Each row below holds a small network's activations on one input, seen along a few directions.
Each table varies a few parts of the input and shows all the possible inputs, shuffled.
Descriptions start from the smaller parts, as in this example, which fits no table here: line(4) and (point or line(11) or (values(3) and ring(5))).
Shared parts are said once, and a part with two or three values counts as separate values.
In the rows, zero is written as 128.

Other details of the inputs vary at random and push rows far along two fixed directions, the same in every table; ignore that.

A family of inputs:
R1: [132 180 125 150  96  65 148 125 154 111  84 124]
R2: [135 187 124 174 114  89 148 131 138 132  91 115]
R3: [119 143  57 159 102 101  18 196 133  70 146 187]
R4: [125  38 126 101 139 197  66 152 108 131 183 150]
R5: [133 181 116 182 119  94 155 135 130 149  94 115]
R6: [135  90 182  80 137 154 171  94 126 154 129  98]
R7: [125  51 123 103 125 180  66 154 112 110 173 153]
R8: [126 155 129 131 100  87 142 129 151 110  97 123]
R9: [142  94 171 110 150 170 175  94 111 177 133  98]
R10: [121 125  70 149 106 122  36 180 124  80 152 174]
R11: [135 175 125 170 111  79 150 130 142 118  84 112]
R12: [ 46  69 121 120 198 168 101 137 114  86 200 201]
R13: [125  66 110 103 141 182  65 151 109 126 181 152]
R14: [132 192 115 146 106  73 147 119 152 110  91 120]
R15: [130 192 115 140 103  67 146 118 150 110  88 125]
R16: [127  97 169  58 136 153 171  84 131 143 128  99]
R17: [136 199 115 163 121  89 149 126 135 131  99 116]
R18: [140  95 173 104 151 167 174  97 116 175 132  97]
R19: [141 131 156 109 151 146 179  95 119 168 127  97]
R20: [137  87 179  80 133 156 174  90 134 147 129  99]
R21: [138  96 168  85 152 162 173  89 118 153 130  93]
R22: [125 131  60 171 124 134  45 191 113 110 159 175]
R23: [139 170 115 158 130 108 144 126 123 143 115 121]
Description of these inputs: point or (values(2) and line(11)).
- Change only the line(11) part in R9. List by row number the other rows that result. => R1, R2, R4, R5, R6, R7, R8, R11, R18, R20
- Change only the values(2) part in R4. List by row number the other rows that result. => R13

A family of inputs:
R24: [148 127 165  98 131 140 180  91 126 163 114  86]
R25: [148 130 171 102 128 133 190  88 130 164 105  81]
R26: [146  86 154  79 138 175 141 106 113 157 146 105]
R27: [140  26 151  73 138 208  93 131 108 142 175 131]
R28: [118 188 112 156 123  79 147 124 142 114 102 130]
R29: [117 194 108 163 119  72 142 130 144 109  99 133]
R30: [112 117  81 135 131 136  56 166 123  92 162 177]
R31: [136 144 158 144 152 137 195  99 116 182 115  93]
R32: [136 124  85 148 106 125  56 172 127 104 141 157]
R33: [145  95 170  97 128 154 163 101 125 156 123  97]
R34: [146 117 161 101 129 144 168  98 126 158 118  93]
R35: [142 187 118 174  94  69 142 136 148 121  78 115]
R36: [116  79 151  90 150 166 134 113 120 132 155 131]
R37: [107  83 111 126 131 150  72 159 125  97 162 168]
R38: [117 181 100 157 122  84 123 137 138 106 112 143]
R39: [138  90 104 115 122 161  68 156 116 120 159 148]
R40: [111 126 101 139 129 122  87 151 129 100 144 160]
R41: [115  67 161  84 151 173 141 109 119 136 155 127]
R42: [107 115  98 150 120 120  73 167 133  89 143 170]
R43: [109 106  98 138 127 133  67 164 126  92 154 171]
R44: [120 134 161 108 144 127 184  90 132 144 118 105]
R45: [109 194 118 192 149  87 168 124 129 132 105 128]
R46: [143 191  96 161 103  83 120 142 138 121 100 123]
R47: [145 171 138 145 108  92 162 116 140 139  88 100]
- Describe the family of inputs behind these rows. => values(2) and (point or line(11))
- The inputs of R28 and R39 match in every part but the values(2) part. If R42 is changed in the same way as R28 into R39, which row does it become? => R35
- Change only the values(2) part in R32. List by row number the other rows that result. => R40

A family of inputs:
R48: [109 161  82 162 139 117  96 155 113 112 144 157]
R49: [104  63 150  75 139 165 107 128 126 104 163 151]
R50: [166 143  98 173  99 129  70 171 128 135 112 131]
R51: [162 107 165  71 155 170 184  73  98 189 138  67]
R52: [143 171 159 166 132 110 183 114 135 160  98  95]
R53: [156  81 117  69 135 174  90 115 113 125 171 129]
R54: [132 111 169  73 152 171 194  74 106 200 146  83]
R55: [122 121 108 167  81 105  88 163 140 113 120 149]
R56: [119 188 138 121 138  98 193  83 137 126 108 114]
R57: [143 160  80 125 110 108  87 150 129 103 134 158]
R58: [158  47 144  99 102 184  85 141 120 135 135 116]
R59: [114 156  70 157 139 117  97 163 121 119 138 146]
R60: [ 91 140 113 141 123  96  91 152 142  70 129 159]
R61: [154  42 144 105 111 172  93 137 115 129 148 120]
R62: [106  61 146 137 178 179 115 134 113 143 169 163]
R63: [111  67 148 136 167 186 109 139 107 136 172 141]
R64: [115 161 150 113 122  85 190 104 159 122  86 100]
R65: [126 124 160  68 161 152 210  68 132 156 129  90]
R66: [114 130  94 183 101  96  97 174 145  93 108 150]
R67: [126 164  88 135 121 113  87 145 135  91 142 156]
R68: [137  30 165  32 133 192 110 122 118 134 168 131]
R69: [101 144 165 164 137  86 200  97 144 130  84 122]
R70: [150  80 133  71 105 158  75 138 135 116 136 124]
R71: [143  91 191 102 142 175 194  86 119 204 135  86]
R72: [125 136  94 186 129 121  98 174 134 123 128 149]
R73: [171 183 144 171 113  90 177 111 134 164  81  81]
R74: [118 168 159 170 110  79 200 104 144 127  74 104]
R75: [ 93 156  84 168 160 108 101 149 118 113 144 173]
R76: [132 207 128 124 109  79 186  86 148 145  98 104]
R77: [100 162  89 145 139 110  95 139 129  80 146 162]
R78: [ 86 134 111 142 134  88  98 148 148  78 126 181]
R79: [107 150 167 163 126  94 194 101 137 122  87 100]
R80: [144 149  94 136  87  80  70 159 149  84 114 140]
R81: [129 187 152 184 134  92 197 111 136 152  89 105]
R82: [142 101 107 100 141 168  97 145  96 149 162 138]
R83: [166 207 125 115 105  90 169  88 145 141  77  84]
R84: [ 97  79 127  86 177 171 116 109 118 115 179 171]
R85: [ 99 162  86 167 149 116  95 154 111 105 147 151]
R86: [160 186 146 168 115  91 187 120 133 168  79  96]
R87: [126  90 124  97 158 186 100 134  98 143 177 132]
R88: [142 120 107 161  86 106  90 171 132 107 111 149]
R89: [124 125 115 171  98 110  89 166 137  95 118 146]
R90: [125  88 197  47 126 150 191  72 139 165 130  89]
R91: [154 163  74 144 109 125  68 159 115 130 122 129]
R92: [118  66 152  70 132 167  97 132 130 109 162 139]
- The inputs of R57 and R88 match in every part but one. If R53 is changed in the same way as R57 into R88, which row does it become? => R61
- The inputs of R70 and R50 match in every part but one. If R90 is changed in the same way as R70 into R50, which row does it become? => R71
- Describe the family of inputs behind these rows. => ring(5) and line(9)
- Change only the ring(5) part in R69. List by row number the other rows that result. => R62, R75, R78, R84
